A small network was shown many inputs. Here are its activations along a few directions, one row for each input.
Each table varies a few parts of the input and shows all the possible inputs, shuffled.
A made-up example of a description, with smaller parts first: one of 5 places around a ring, together with either a single point or one of 11 places around a ring or (one of 3 separate values, together with one of 6 places along a line).
Shared parts are said once, and a part with two or three values counts as separate values.
In the rows, 128 means zero.

Other details of the inputs vary at random and push rows far along two fixed directions, the same in every table; ignore that.

Rows:
r1: [102 143 113 164 196 113  91 171 133 151  72 157 210]
r2: [109 134  92 175 192 103  85 148 133 144  80 153 204]
r3: [ 88 148 104 161 162 116  83 188 145 130  71 181 170]
r4: [ 85 151  83 169 195 127  76 173 143 137  74 174 158]
r5: [199  83 151  59  38 139 225  73 109 104 200  65  23]
r6: [ 98 142  89 182 187 118  81 147 132 144  88 177 198]
r7: [112 131  87 164 189 119  89 142 142 136  82 139 190]
r8: [ 92  55  60 164 136 134 200 138 139  65 207 114 136]
r9: [146  82 165  59  39 136 202  62 153  85 179  86  40]
r10: [ 77 150 113 179 162 119  93 184 133 130  69 174 178]
r11: [104  56  36 176 144 144 184 108 142  66 196 100 165]
r12: [141 173 211  75  82 127  88  91 150 159  57 151  76]
r13: [163 184 207  66  88 140  56 112 111 200 107 111  85]
r14: [140  88  51 182 119 127 221 159 112  77 207  79 137]
r15: [168 103 186  35  35 144 187  71  94 107 234  51  48]
r16: [ 81  62  73 178 133 136 206 133 127  71 200 110 143]
r17: [152 208 221  61  93 129  82 122 100 190 114 118  97]
r18: [199  92 165  55  34 130 240  82 113 102 213  71  31]
r19: [146 153  84 182 162 132  92 179 108 154  76 140 145]
r20: [126 168 124 158 143 119  52 165 106 173 128 126 153]
r21: [102 149  88 160 199 136  72 162 144 135  78 173 182]
r22: [197 194 211  97  95 119 103 114 107 182  77 139  68]
r23: [142 174 225  86  79 110  91  91 139 157  68 163  81]
r24: [117  37  55 160 149 126 202 131 140  53 210  85 169]
r25: [159 188 205  50  97 140  59 116  98 184 103 115  83]
r26: [156 170 228  52 115 138 102  98 142 168  86 170 101]
r27: [ 97  48  65 170 135 146 213 125 130  70 212 104 171]
r28: [117  48  47 160 156 130 185 122 143  56 192  80 160]
r29: [139 177 222  82 102 115  97  79 132 172  79 167  77]
r30: [ 85 147  82 180 183 127  82 153 141 137  80 166 163]
Description of these inputs: one of 5 places around a ring, together with either one of 2 separate values or one of 4 places along a line.
The inputs of r8 and r16 match in every part but the place on the ring of 5. If r3 is changed in the same way as r8 into r16, which row does it become? -> r10
Which other rows agree with r13 in the place on the ring of 5? List them by row number. -> r7, r11, r12, r19, r30
Change only the place on the ring of 5 in r5. List by row number the other rows that result. -> r14, r18, r19, r22

Rows:
r31: [108  82  82 169 170 110 128 136 140 103 136 126 186]
r32: [126 111  39 202 153 111 130 184 116 104 142 110 179]
r33: [ 90 134  94 157 155 134  90 149 146 123  69 176 148]
r34: [155 128 145  84 142 139 128  97 117 141 143 109 128]
r35: [142 187 190 108 111 135  75 122 117 193  94 134 108]
r36: [ 94 155 163 111 145 115 101 140 150 146  99 163 153]
r37: [105 156  80 202 175 114 106 172 127 146  82 173 159]
r38: [117 158 137 120 121 141  65 145 124 154 106 131 116]
r39: [ 92 145 144 116 142 124  79 120 160 136  82 148 135]
r40: [ 92 181 136 142 166 122  75 177 138 160  39 207 172]
r41: [164 166 173  98 119 120  72 129 112 181  99 133 123]
r42: [144  81 118 127  57 127 221  93 110  80 214  60  78]
r43: [131  78 102 126  86 134 189  99 132  81 181 110  58]
r44: [149  66 118 102  95 125 181  69 114  88 220  74 121]
r45: [140 156 195 105 105 133 129  91 136 155  75 160 104]
r46: [142 118  57 167 159 125 149 175 114 111 138  99 159]
r47: [117  83 134  98  87 146 184  96 127  88 235  88 111]
r48: [137 116 157 101  89 126 176 118 124 113 158 135  67]
r49: [ 86 111  56 199 149 121 139 207 106  90 153 123 169]
r50: [147 158 188  82 159 123 107 106 139 164  70 140 134]
r51: [113  84  29 201 197 140 158 173 137  83 126 134 205]
r52: [124 101 174 105  97 126 172  70 146 116 154 104 106]
r53: [174 121 148 116 101 114 162 102 134 122 142 122  84]
r54: [159 156 114 130 163 126 129 150 136 144  90 145 129]
r55: [114 129 144  93 108 142 101  95 136 119 150 116 109]
r56: [133 171 194  91 115 129  94  82 116 163 114 136 116]
r57: [ 83  97  16 213 154 127 121 194 116  82 147 115 160]
r58: [165  89 159 105  89 130 181  81 145 104 148 117 102]
r59: [132 180 198  88 109 140  72 151 115 185 105 148 108]
r60: [164 145 155  83 121 141 125 119 110 164 129 102 112]
The inputs of r42 and r57 match in every part but one. If r45 is changed in the same way as r42 into r57, which row does it become? -> r33
What is each input in this table made of? -> one of 5 places along a line, together with one of 6 places around a ring
Change only the place on the line of 5 in r41. List by row number the other rows that result. -> r35, r38, r59, r60
Change only the place on the ring of 6 in r50. List by row number the other rows that result. -> r34, r46, r51, r54, r60

Rows:
r61: [137 120 167  99  95 120 135  81 154 123 115 130  89]
r62: [ 97  72  77 145 121 127 168 119 149  71 164 105 135]
r63: [115 164 117 162 143 123  96 154 110 158 115 141 156]
r64: [135 126 161  83 103 140 127  84 144 132 129 141  84]
r65: [160 169  95 166 166 118 117 197 115 159  52 164 132]
r66: [119  99  93 128 113 142 134 136 122 105 183  83 121]
r67: [ 95  71  85 154 130 140 186 119 132  79 190 130 134]
r68: [ 86  78  91 158 128 123 185 133 140  72 167 120 149]
r69: [121 148 104 161 142 118  72 154 120 143 105 129 148]
r70: [ 96  69  75 142 123 140 165 120 151  73 174 107 133]
r71: [139 165 112 159 179 125  77 152 111 168  88 138 175]
r72: [142 183 103 177 148 115 113 207 118 142  67 179 124]
r73: [ 90 144 106 186 172 123  99 152 139 139  80 180 172]
r74: [107  71  75 142 151 135 178 126 148  77 170 111 165]
r75: [159 146 168  88 118 126 106 126 113 153 115 112 131]
r76: [142 147 188  85  77 126 128 120 111 146 141 114 100]
r77: [144 145 157  84 106 138 109 103 114 148 153 105  80]
r78: [138 149 177  85 102 137 130 111 104 152 159 120  92]
r79: [129  68  52 152 145 142 181 130 110  89 230  73 154]
r80: [150 139 172 107 137 127 128  88 142 147  90 145 124]
r81: [100 138 101 155 194 113  97 161 145 129  70 162 195]
r82: [115 139 192  83 105 134 139 106 144 130 114 149 102]
r83: [151 128 184  89 122 115 141  82 149 136  99 138 113]
r84: [151  85  96 145 121 120 165 120 116 103 186  83 144]
r85: [127 123 187 105  97 117 156  90 147 126 121 142  97]
r86: [125  95  95 133 103 131 136 132 117 100 175  82 124]
r87: [149 142 184  98  76 118 138 106 114 145 149 111  96]
r88: [108 133  91 153 196 132  98 150 141 133  94 169 186]
r89: [141 133 170 101  97 133 127  73 144 135 108 136  86]
r90: [155 156 167  99  93 133 106  91 118 155 125 108  85]
r91: [141 171  89 175 150 121  95 197 115 148  47 166 113]
r92: [131 159 180  92 103 136 108 136 113 157 134 125 110]
r93: [129 148 113 134 170 135  84 168 117 152 116 125 173]
The inputs of r64 and r67 match in every part but one. If r69 is changed in the same way as r64 into r67, which row does it become? -> r87
What is each input in this table made of? -> one of 3 separate values, together with either a single point or (one of 2 separate values, together with one of 5 places around a ring)
Change only the choice among 2 separate values in r68. List by row number the other rows that result. -> r76
Change only the choice among 3 separate values in r77. List by row number the other rows that result. -> r78, r79
Which other rows agree with r74 in the choice among 3 separate values? List them by row number. -> r65, r71, r75, r79, r80, r81, r83, r84, r88, r93
